A small network was shown many inputs. Here are its activations along a few directions, one row for each input.
Each table varies a few parts of the input and shows all the possible inputs, shuffled.
Descriptions start from the smaller parts, as in this example, which fits no table here: one of 4 places along a line, together with either a single point or one of 11 places around a ring or (one of 3 separate values, together with one of 5 places around a ring).
Shared parts are said once, and a part with two or three values counts as separate values.

Other details of the inputs vary at random and push rows far along two fixed directions, the same in every table; ignore that.

Rows:
x1: -4.74, -4.23, +2.07, -2.90, -3.38, -2.88, -2.38, -2.14, -3.30, -0.15, -0.37, -1.67
x2: -4.28, -5.32, +7.41, -2.45, -3.66, -4.00, -2.49, -0.44, +1.19, -3.84, -2.09, +2.40
x3: -0.90, -0.37, -1.80, +1.07, +0.51, +0.92, -0.48, -1.74, -1.14, +3.17, +0.35, -1.39
x4: -0.60, +0.63, -1.99, +1.15, -0.21, +0.93, -0.55, -1.82, -0.91, +2.24, +1.78, -1.10
x5: +3.92, +0.32, -0.97, -0.47, +0.51, +0.87, -0.50, +1.27, +2.08, -1.28, +0.41, -0.20
x6: +0.64, -1.75, +4.04, -2.70, -1.62, -0.68, +0.73, +2.69, +2.44, -3.13, -0.52, -0.42
x7: +1.36, -3.00, +3.36, -2.72, -1.09, -0.71, +0.27, +2.39, +1.96, -2.87, -2.22, -0.66
x8: +3.84, +2.21, +0.28, +2.64, +0.83, -0.59, -0.16, +3.71, -1.01, -2.93, +0.56, -1.77
x9: -1.62, +1.32, -1.52, -0.02, +0.19, +1.61, +0.68, -1.06, -1.37, +1.97, +1.49, -1.14
x10: +2.95, +1.96, -0.45, +0.93, +1.39, +0.05, +1.05, +0.98, +3.07, -2.00, +0.13, +3.09
x11: -0.21, +1.53, -1.55, +3.06, +0.72, -0.77, -1.06, +0.63, -5.14, +0.50, +0.30, -2.85
x12: +1.74, +2.75, +0.77, +1.04, +1.11, +0.41, +2.52, +1.85, +2.81, -0.88, -0.20, +3.20
x13: -1.99, +2.54, -2.26, +1.42, +0.08, -0.65, +0.71, -1.88, -1.17, +0.68, +1.33, +1.91
x14: -1.53, +0.97, -2.03, +1.22, +1.20, -0.28, +0.03, -2.32, -1.30, +1.70, -0.05, +2.01
x15: +0.85, -1.33, +3.52, -0.46, -0.10, -2.42, +1.30, +2.20, +3.63, -3.10, -2.02, +2.28
x16: -6.59, -2.58, +2.53, -1.49, -3.91, -2.19, -2.08, -3.97, -3.57, +1.16, +1.60, -1.93
x17: -1.71, +0.46, -1.77, -0.58, +0.80, +1.50, +0.65, -0.73, -2.16, +2.60, -0.12, -1.34
x18: -1.37, +0.14, -1.46, +0.69, +0.82, +1.20, +0.03, -1.67, -1.08, +3.09, +0.18, -1.68
x19: +0.07, +0.48, -2.38, +0.58, -0.19, +0.87, -1.16, -2.00, -1.39, +1.95, +1.56, -0.84
x20: +1.89, -0.02, +0.67, -0.43, +1.61, +1.54, +1.72, +2.14, +2.29, +0.48, -1.01, -0.75
x21: -1.82, +1.84, -1.99, +1.22, +0.40, +0.86, -1.02, -2.25, -1.03, +0.62, +1.00, +2.62
x22: +1.27, +1.68, +0.98, +1.03, +1.70, +0.35, +2.48, +1.74, +2.46, +0.08, -1.62, +2.74
x23: +0.78, +0.86, -1.95, -0.80, -0.01, +1.57, +0.44, +0.03, -0.72, -0.19, +0.49, -0.74
x24: +3.34, -0.75, -0.74, -0.52, +0.98, +0.79, -0.38, +1.23, +1.72, -0.28, -1.04, -0.58
x25: +3.46, -0.89, -0.37, +0.14, +1.20, +0.99, -0.02, +1.22, +2.12, +0.52, -0.91, -0.48
x26: +1.22, +0.53, -2.40, -0.64, +0.12, +0.70, -0.33, -0.04, -0.51, -0.09, +0.99, -0.71
Each input here is: one of 2 separate values, together with either a single point or one of 4 places along a line or one of 8 places around a ring.
Which other rows does x25 become when the choice among 2 separate values takes its other values? List them by row number.
Answer: x19
Which other rows does x15 become when the place on the line of 4 takes its other values? List them by row number.
Answer: x2, x14, x22
List by row number the other rows that have the choice among 2 separate values in common with x9.
Answer: x4, x5, x6, x8, x10, x12, x13, x16, x19, x21, x23, x26

Rows:
x27: -0.63, +2.95, -5.91, +1.73, +2.28, +3.14, +0.61, -2.07, -3.91, +5.20, +1.31, -2.25
x28: -6.01, -3.64, +1.87, -1.52, -4.22, -2.81, -3.64, -3.68, -5.61, +1.00, +1.07, -2.89
x29: +0.97, -5.17, +6.81, -3.88, -3.06, -2.33, -0.89, +3.06, +3.22, -4.79, -1.74, -1.37
x30: +6.53, +1.86, -0.13, +1.25, +3.71, +2.13, +2.58, +3.85, +7.01, -1.87, -1.75, +3.39
x31: +0.80, +2.93, -6.43, +1.56, +1.75, +2.98, -0.53, -1.63, -4.14, +3.60, +1.92, -2.59
x32: -0.31, +2.57, -6.14, +1.92, +2.37, +3.20, +0.00, -1.94, -4.33, +4.97, +1.07, -2.79
x33: -7.84, -2.36, +1.78, -1.77, -3.89, -3.32, -2.30, -4.41, -4.69, +0.37, +0.75, +0.67
x34: -0.85, -3.65, +8.40, -2.20, -3.46, -4.40, -0.09, +2.36, +4.31, -5.94, -1.47, +2.44
x35: +6.16, +2.22, +0.30, +1.02, +3.54, +1.99, +3.16, +3.81, +7.53, -1.72, -1.49, +4.00
x36: -0.28, +3.24, -6.37, +1.12, +2.21, +3.64, +0.70, -2.28, -2.95, +4.79, +1.73, -1.63
x37: +6.75, +1.91, -0.36, +1.37, +3.59, +1.54, +2.24, +3.97, +6.27, -2.27, -1.56, +2.97
x38: +6.28, +2.46, +0.37, +0.29, +3.23, +2.11, +3.54, +4.32, +7.53, -2.50, -1.45, +3.76
x39: +8.03, +0.95, -1.52, +0.83, +3.42, +2.56, +1.31, +4.55, +4.59, -1.31, -1.10, -1.03
x40: +7.55, +0.97, -1.13, +0.75, +3.16, +2.18, +1.55, +5.12, +3.36, -1.53, -1.39, -1.93
x41: -0.72, +3.96, -4.98, +2.88, +2.25, +1.65, +0.55, -1.98, -3.15, +3.21, +0.98, +0.88
x42: +6.38, +2.01, -0.07, +1.31, +3.41, +1.25, +2.51, +4.58, +5.08, -2.45, -1.84, +2.06
x43: -0.30, +3.06, -6.32, +1.56, +2.25, +3.35, +0.71, -2.62, -2.62, +5.22, +1.66, -1.44
x44: +0.74, +2.57, -6.66, +1.75, +2.23, +2.85, -0.24, -2.05, -3.59, +4.33, +1.52, -2.51
x45: -1.38, +4.05, -5.30, +2.09, +2.46, +2.40, +1.68, -2.97, -0.89, +4.25, +1.16, +2.48
x46: +1.19, -5.06, +7.28, -2.82, -3.37, -3.46, -1.45, +3.70, +1.54, -5.12, -1.77, -2.39
x47: +7.57, +1.57, -0.51, +1.03, +2.64, +2.13, +1.84, +4.80, +4.75, -2.07, -0.40, -0.99
x48: +0.85, -5.46, +6.99, -3.14, -2.80, -2.49, -1.24, +2.64, +3.52, -4.16, -1.95, -1.07
x49: -1.04, +3.79, -5.36, +2.64, +2.86, +2.52, +1.12, -2.21, -2.42, +4.06, +0.61, +1.16
x50: -0.16, -4.09, +7.87, -2.17, -3.08, -4.14, -0.92, +2.11, +4.11, -5.57, -1.83, +2.57
x51: +0.04, +2.61, -6.50, +1.66, +2.28, +3.43, +0.10, -2.54, -3.16, +5.00, +1.47, -2.00
x52: -8.19, -1.46, +2.40, -1.05, -4.13, -3.35, -1.94, -4.18, -4.69, +0.06, +1.39, +0.78
x53: +6.02, +2.49, +0.66, +1.88, +3.01, +1.15, +2.37, +3.98, +6.21, -2.70, -0.92, +3.13
x54: +8.09, +0.98, -1.35, -0.07, +2.98, +2.54, +1.56, +5.08, +4.32, -2.19, -0.98, -1.41
x55: -1.44, +4.26, -4.52, +3.18, +2.13, +1.36, +0.88, -1.90, -3.15, +3.06, +1.29, +0.82
x56: -8.57, -2.07, +2.74, -1.28, -3.59, -3.23, -1.26, -4.32, -4.30, +1.34, +0.33, +1.09
x57: +0.84, +2.86, -6.49, +2.02, +1.89, +2.81, -0.45, -2.02, -3.74, +4.13, +1.86, -2.39
x58: -7.73, -2.02, +1.97, -1.50, -4.19, -3.28, -2.46, -4.35, -4.84, +0.19, +1.06, +0.79
x59: -8.30, -2.35, +2.18, -1.85, -3.87, -2.79, -1.97, -4.82, -4.05, +0.83, +0.67, +1.18
x60: -6.39, -2.90, +2.45, -1.12, -4.12, -3.04, -2.84, -2.77, -6.42, +0.62, +1.12, -3.66
x61: -0.35, -4.11, +7.88, -2.63, -3.45, -4.26, -0.58, +2.13, +4.07, -5.77, -1.75, +2.47
x62: +0.66, -4.55, +7.35, -3.15, -3.73, -3.15, -1.15, +3.38, +2.23, -5.60, -0.86, -1.86
x63: -7.14, -3.65, +2.29, -2.13, -3.99, -2.35, -2.57, -4.19, -4.40, +1.90, +0.83, -1.90
x64: -0.36, +3.62, -5.51, +2.28, +2.47, +1.93, +0.81, -2.50, -1.65, +3.34, +1.04, +1.62
x65: +0.75, -4.80, +7.67, -2.41, -3.40, -3.42, -1.39, +3.05, +2.73, -5.10, -1.09, -1.53
x66: -8.24, -2.53, +2.27, -1.44, -3.79, -3.06, -1.89, -5.07, -3.69, +1.19, +0.51, +1.37
Changing only one part turns x28 into x50. The same change can be made to x44. Which row results?
Answer: x64
Changing only one part turns x41 into x46. The same change can be made to x37. Which row results?
Answer: x39
Describe the family of inputs behind these rows.
Answer: one of 2 separate values, together with one of 4 places along a line, together with one of 5 places along a line
Which other rows does x54 become when the choice among 2 separate values takes its other values? List them by row number.
Answer: x33
Which other rows does x27 become when the place on the line of 4 takes its other values? List them by row number.
Answer: x36, x43, x63

Rows:
x67: -0.18, +2.70, -3.40, +2.24, +1.60, +0.99, +0.34, -0.65, -3.00, +2.17, +0.74, -0.79
x68: -0.84, +2.00, -3.97, +0.89, +1.41, +1.76, +0.37, -2.56, -0.60, +2.91, +0.97, +1.30
x69: -1.16, +2.59, -3.45, +1.17, +1.44, +1.74, +0.99, -1.75, -1.30, +2.76, +1.02, +0.64
x70: -4.53, -1.11, +1.35, -0.68, -2.95, -2.21, -1.81, -2.43, -3.43, -0.25, +1.23, -0.44
x71: -0.08, +2.87, -3.52, +2.18, +1.19, +1.03, +0.00, -0.99, -2.82, +1.71, +1.44, -0.66
x72: +1.42, -2.09, +3.48, -1.40, -1.72, -1.83, -0.87, +1.44, +2.90, -3.75, -0.49, +1.22
x73: -0.65, +2.79, -3.77, +1.15, +1.18, +1.69, +0.52, -1.70, -1.64, +2.16, +1.38, +0.61
x74: +7.11, +0.54, -1.72, -0.07, +2.57, +3.14, +1.16, +4.45, +2.37, -0.35, -0.53, -3.98
x75: -5.42, -2.19, +1.73, -1.48, -2.51, -1.78, -1.09, -3.33, -1.99, +1.27, +0.09, +0.68
x76: +4.89, +1.55, -0.84, +0.97, +3.28, +2.20, +2.15, +2.79, +4.66, -0.28, -1.35, +1.69
x77: +0.37, -1.82, +4.52, -0.72, -0.90, -1.87, +0.56, +2.68, +1.72, -2.88, -1.68, +0.02
x78: -5.57, -1.57, +2.26, -0.76, -2.05, -1.78, -0.56, -2.11, -3.07, +1.19, -0.19, -0.35
x79: +0.85, -2.23, +3.47, -2.00, -1.59, -1.52, -0.41, +1.03, +3.43, -3.33, -0.74, +1.85
x80: +7.19, -0.10, -2.10, -0.29, +2.38, +3.10, +0.50, +3.58, +3.03, -0.28, -0.46, -3.17
x81: -4.31, -2.02, +1.39, -0.50, -2.51, -2.58, -2.23, -2.52, -3.51, +0.18, +0.34, -0.42
x82: +0.78, -2.46, +4.12, -1.05, -0.96, -1.88, -0.16, +1.89, +2.57, -2.87, -1.68, +0.76
x83: -0.10, -1.75, +4.45, -1.54, -1.02, -1.33, +1.18, +1.97, +2.82, -2.20, -1.48, +0.98
x84: +0.23, +2.30, -4.03, +1.91, +1.15, +1.13, -0.65, -1.79, -2.15, +1.84, +1.39, +0.07
Describe the family of inputs behind these rows.
Answer: one of 2 separate values, together with either a single point or one of 8 places around a ring
Changing only the choice among 2 separate values turns x69 into x68. The same change can be made to x67. Which row results?
Answer: x81
Which other rows does x82 become when the choice among 2 separate values takes its other values? List them by row number.
Answer: x77
